A small network was trained on invented records. Each row is its activation on one of them, seen along a few directions.
Records have a field called J. Each example row is followed by its value.
The word absent means that the record has no J.
Other fields move the rows too, some of them a lot.
In the rows, 500 means zero.
Random noise pushes rows far along 2 fixed directions. That doesn't count. These rows show it; they differ only by the noise:
498; 546; 596; 506; 502; 518; 480; 500; 468; 508; 517; 478; 500; 485; 531; 498; 506; 508; 489; 434; 514; 519
332; 540; 585; 469; 321; 635; 516; 554; 439; 558; 499; 292; 450; 243; 559; 532; 399; 547; 466; 473; 517; 535
575; 594; 511; 405; 493; 306; 350; 424; 394; 482; 615; 675; 523; 598; 520; 535; 581; 340; 453; 315; 432; 426
448; 582; 516; 395; 369; 420; 395; 473; 386; 521; 588; 516; 485; 413; 541; 553; 495; 393; 443; 360; 447; 452

324; 507; 437; 486; 376; 554; 593; 559; 536; 549; 381; 420; 448; 281; 428; 487; 469; 518; 485; 556; 362; 611 => j17
589; 481; 638; 613; 639; 568; 503; 448; 518; 558; 530; 315; 536; 647; 617; 509; 485; 593; 512; 534; 701; 407 => j13
416; 523; 600; 531; 441; 588; 558; 538; 496; 515; 461; 394; 479; 338; 515; 502; 471; 527; 512; 486; 490; 581 => j22
413; 469; 650; 617; 494; 658; 559; 483; 495; 584; 508; 169; 493; 495; 654; 554; 430; 612; 543; 545; 691; 454 => j2
367; 506; 530; 522; 396; 566; 611; 516; 507; 517; 452; 466; 420; 339; 529; 507; 466; 555; 522; 534; 452; 583 => j20
629; 522; 542; 502; 567; 391; 377; 375; 435; 536; 647; 492; 561; 712; 614; 563; 522; 421; 486; 411; 592; 298 => j8
488; 486; 528; 599; 558; 573; 611; 566; 582; 483; 421; 499; 549; 547; 432; 431; 586; 583; 516; 559; 499; 626 => j24
778; 568; 504; 380; 613; 184; 241; 307; 398; 488; 718; 770; 537; 840; 582; 530; 592; 371; 470; 339; 560; 260 => j12
466; 558; 511; 336; 369; 444; 372; 394; 426; 555; 618; 455; 469; 427; 564; 593; 432; 425; 454; 420; 550; 339 => j21
451; 511; 424; 506; 519; 503; 599; 558; 545; 505; 435; 563; 492; 471; 441; 458; 538; 506; 496; 534; 400; 602 => j5
484; 533; 533; 495; 435; 566; 472; 526; 514; 581; 520; 321; 491; 453; 507; 488; 455; 602; 496; 542; 602; 470 => j1
340; 535; 458; 435; 353; 450; 510; 521; 437; 556; 499; 501; 403; 267; 511; 556; 438; 396; 465; 450; 339; 537 => j7
590; 479; 669; 551; 604; 672; 515; 443; 563; 540; 518; 314; 501; 560; 587; 487; 412; 733; 554; 590; 749; 434 => j21
423; 492; 553; 672; 623; 400; 598; 441; 510; 507; 468; 562; 492; 633; 515; 560; 686; 297; 507; 387; 378; 659 => j2
478; 490; 431; 441; 464; 508; 507; 517; 527; 467; 467; 559; 551; 501; 484; 420; 514; 536; 507; 517; 496; 492 => j9
478; 452; 624; 630; 556; 649; 583; 555; 543; 491; 457; 361; 551; 528; 591; 474; 491; 616; 541; 570; 615; 492 => j15
656; 513; 559; 494; 672; 448; 482; 458; 513; 452; 538; 672; 538; 677; 505; 488; 532; 524; 526; 521; 559; 456 => j10
442; 568; 451; 309; 282; 395; 306; 436; 355; 537; 662; 502; 451; 387; 589; 590; 435; 375; 416; 401; 505; 366 => j12
475; 500; 491; 540; 506; 554; 558; 537; 551; 494; 466; 494; 525; 515; 473; 433; 569; 515; 504; 527; 512; 600 => j23
491; 536; 495; 385; 386; 584; 456; 516; 477; 490; 529; 484; 483; 383; 511; 502; 377; 596; 517; 571; 564; 385 => j16
701; 554; 515; 418; 585; 323; 322; 348; 458; 481; 696; 625; 506; 748; 566; 518; 521; 480; 498; 397; 591; 296 => j6
560; 471; 535; 662; 749; 417; 674; 503; 623; 493; 369; 674; 546; 700; 373; 428; 700; 496; 531; 526; 368; 692 => j24
450; 542; 513; 489; 498; 359; 452; 430; 409; 516; 589; 511; 545; 628; 605; 589; 556; 357; 464; 382; 475; 454 => j11
566; 505; 430; 481; 583; 417; 469; 485; 539; 429; 484; 674; 572; 633; 442; 415; 606; 470; 518; 469; 464; 532 => j9
498; 411; 374; 330; 360; 611; 488; 654; 458; 389; 408; 428; 462; 317; 442; 439; 333; 655; 536; 563; 547; 496 => absent
518; 479; 601; 603; 630; 639; 646; 548; 580; 482; 359; 528; 489; 497; 502; 437; 505; 662; 559; 615; 496; 636 => j22
450; 482; 675; 701; 659; 566; 611; 489; 523; 536; 470; 311; 536; 629; 578; 518; 530; 569; 529; 495; 596; 621 => j11
706; 348; 198; 260; 525; 601; 459; 620; 541; 346; 337; 783; 471; 428; 237; 289; 375; 722; 534; 704; 435; 479 => absent
691; 470; 594; 622; 732; 530; 571; 488; 640; 465; 443; 540; 584; 732; 494; 369; 618; 631; 543; 536; 584; 541 => j14
346; 495; 550; 547; 372; 592; 512; 495; 451; 551; 538; 249; 487; 392; 646; 569; 391; 547; 480; 499; 593; 432 => j18
468; 459; 611; 617; 597; 744; 640; 557; 667; 536; 367; 231; 496; 456; 510; 399; 419; 761; 580; 673; 685; 564 => j4
570; 501; 480; 514; 587; 359; 454; 446; 475; 502; 550; 633; 543; 658; 544; 540; 605; 345; 471; 448; 441; 462 => j13
471; 503; 580; 611; 560; 453; 518; 498; 495; 498; 524; 467; 537; 558; 548; 537; 603; 372; 483; 387; 462; 539 => j15
464; 520; 380; 444; 441; 416; 506; 499; 511; 479; 467; 626; 502; 452; 450; 483; 593; 405; 454; 472; 342; 589 => j14
553; 523; 565; 605; 638; 421; 451; 402; 452; 537; 574; 513; 560; 720; 585; 558; 553; 453; 525; 405; 570; 433 => j3
589; 568; 448; 355; 439; 361; 329; 443; 428; 441; 611; 721; 525; 552; 466; 509; 523; 410; 509; 411; 474; 374 => j16
233; 499; 504; 523; 264; 630; 553; 536; 433; 553; 520; 211; 452; 235; 630; 600; 362; 511; 450; 517; 531; 474 => j18
560; 562; 471; 388; 489; 314; 389; 391; 458; 470; 641; 634; 473; 570; 500; 548; 509; 378; 472; 412; 465; 375 => j6
272; 522; 426; 346; 243; 483; 505; 522; 384; 567; 536; 492; 411; 179; 528; 608; 413; 393; 434; 465; 353; 533 => j10
429; 498; 436; 498; 469; 508; 548; 503; 544; 532; 455; 452; 464; 417; 486; 482; 509; 534; 515; 534; 464; 576 => j4
337; 476; 594; 565; 433; 666; 619; 549; 499; 521; 464; 235; 508; 379; 577; 550; 421; 584; 513; 611; 588; 495 => j19
511; 487; 531; 648; 644; 370; 569; 426; 511; 496; 496; 624; 526; 640; 482; 540; 655; 302; 497; 411; 362; 614 => j8
470; 584; 436; 369; 316; 466; 342; 501; 399; 498; 624; 494; 474; 360; 547; 555; 375; 436; 478; 454; 461; 361 => j7
347; 503; 422; 505; 391; 597; 586; 584; 544; 512; 381; 431; 459; 297; 424; 473; 479; 553; 496; 583; 381; 658 => j17
485; 562; 458; 446; 423; 317; 456; 403; 418; 519; 586; 642; 435; 492; 531; 560; 557; 388; 488; 375; 389; 466 => j20
469; 492; 513; 497; 444; 615; 539; 511; 515; 586; 510; 283; 501; 436; 555; 468; 435; 643; 506; 574; 629; 472 => j23
328; 477; 576; 617; 542; 520; 643; 502; 523; 543; 425; 408; 483; 469; 518; 560; 570; 407; 494; 487; 404; 605 => j19
181; 492; 539; 595; 318; 716; 618; 582; 456; 571; 453; 188; 460; 184; 559; 599; 370; 530; 497; 558; 518; 622 => j3
563; 547; 488; 511; 579; 493; 515; 507; 562; 508; 504; 505; 538; 576; 452; 452; 500; 528; 524; 517; 503; 439 => j5
728; 467; 665; 775; 870; 567; 641; 525; 724; 455; 371; 577; 580; 833; 400; 333; 683; 663; 618; 599; 612; 658 => j1

Which value of J does each new row have?
605; 533; 527; 465; 542; 409; 415; 407; 500; 482; 594; 626; 513; 593; 494; 535; 526; 440; 495; 448; 579; 424 => j21
549; 543; 408; 448; 483; 441; 458; 539; 511; 485; 544; 568; 530; 510; 451; 477; 487; 501; 493; 524; 531; 455 => j5
544; 492; 556; 566; 586; 530; 511; 507; 503; 476; 518; 465; 555; 603; 581; 513; 518; 526; 510; 532; 573; 425 => j15
581; 570; 450; 456; 556; 284; 425; 465; 463; 487; 593; 661; 547; 645; 437; 484; 621; 354; 468; 356; 420; 486 => j5
493; 540; 450; 489; 531; 325; 480; 414; 483; 469; 576; 711; 435; 559; 457; 536; 617; 311; 462; 354; 324; 574 => j6
510; 597; 338; 328; 372; 215; 334; 393; 378; 529; 662; 656; 518; 556; 490; 554; 608; 227; 413; 307; 385; 392 => j23
615; 514; 479; 514; 610; 413; 448; 509; 506; 448; 525; 685; 501; 579; 481; 474; 532; 474; 542; 497; 423; 537 => j7
607; 496; 608; 497; 570; 523; 455; 454; 509; 504; 546; 497; 505; 614; 587; 469; 463; 605; 517; 544; 651; 421 => j12
283; 418; 592; 669; 440; 822; 681; 658; 564; 554; 377; 146; 469; 226; 574; 515; 399; 667; 536; 661; 536; 662 => j15
433; 499; 533; 562; 564; 472; 598; 493; 502; 520; 465; 595; 448; 442; 459; 531; 570; 410; 492; 448; 365; 672 => j10
267; 519; 532; 483; 313; 508; 510; 526; 420; 530; 542; 314; 494; 316; 561; 614; 490; 362; 452; 431; 447; 524 => j19
460; 494; 597; 611; 575; 527; 544; 499; 516; 468; 491; 453; 550; 605; 536; 522; 583; 464; 519; 482; 538; 532 => j19
590; 502; 480; 497; 591; 419; 460; 460; 533; 437; 568; 666; 483; 599; 469; 489; 551; 474; 525; 489; 441; 543 => j6
214; 478; 557; 633; 423; 592; 676; 539; 497; 558; 419; 297; 449; 310; 522; 585; 534; 409; 477; 484; 386; 676 => j19
350; 483; 657; 614; 472; 676; 586; 522; 491; 568; 487; 145; 500; 423; 596; 547; 419; 610; 507; 550; 648; 504 => j19
645; 578; 470; 409; 544; 337; 309; 437; 426; 461; 634; 672; 513; 647; 541; 514; 509; 413; 493; 398; 507; 361 => j7
422; 516; 353; 371; 349; 463; 457; 522; 503; 505; 507; 520; 485; 368; 492; 498; 473; 469; 494; 531; 427; 491 => j4
457; 541; 512; 340; 340; 543; 395; 435; 436; 538; 605; 412; 474; 400; 592; 570; 388; 523; 464; 486; 608; 348 => j21
395; 477; 556; 547; 510; 652; 605; 516; 560; 510; 431; 447; 438; 373; 489; 518; 492; 555; 507; 557; 486; 671 => j21
336; 461; 540; 571; 429; 581; 586; 527; 491; 547; 474; 356; 482; 422; 590; 567; 497; 464; 522; 528; 481; 558 => j2
544; 528; 446; 443; 533; 415; 425; 450; 480; 502; 543; 537; 547; 597; 492; 457; 529; 498; 486; 442; 523; 448 => j9
329; 524; 380; 363; 290; 444; 456; 529; 443; 504; 523; 475; 502; 290; 476; 511; 489; 391; 451; 438; 383; 536 => j9
269; 498; 544; 512; 375; 615; 604; 549; 453; 587; 472; 355; 399; 218; 516; 565; 428; 502; 457; 493; 427; 652 => j10
234; 505; 580; 611; 372; 688; 599; 535; 482; 600; 463; 202; 481; 275; 568; 586; 370; 512; 512; 523; 510; 531 => j3
646; 518; 525; 563; 660; 355; 444; 411; 486; 443; 582; 640; 582; 745; 513; 536; 603; 367; 508; 456; 503; 451 => j8
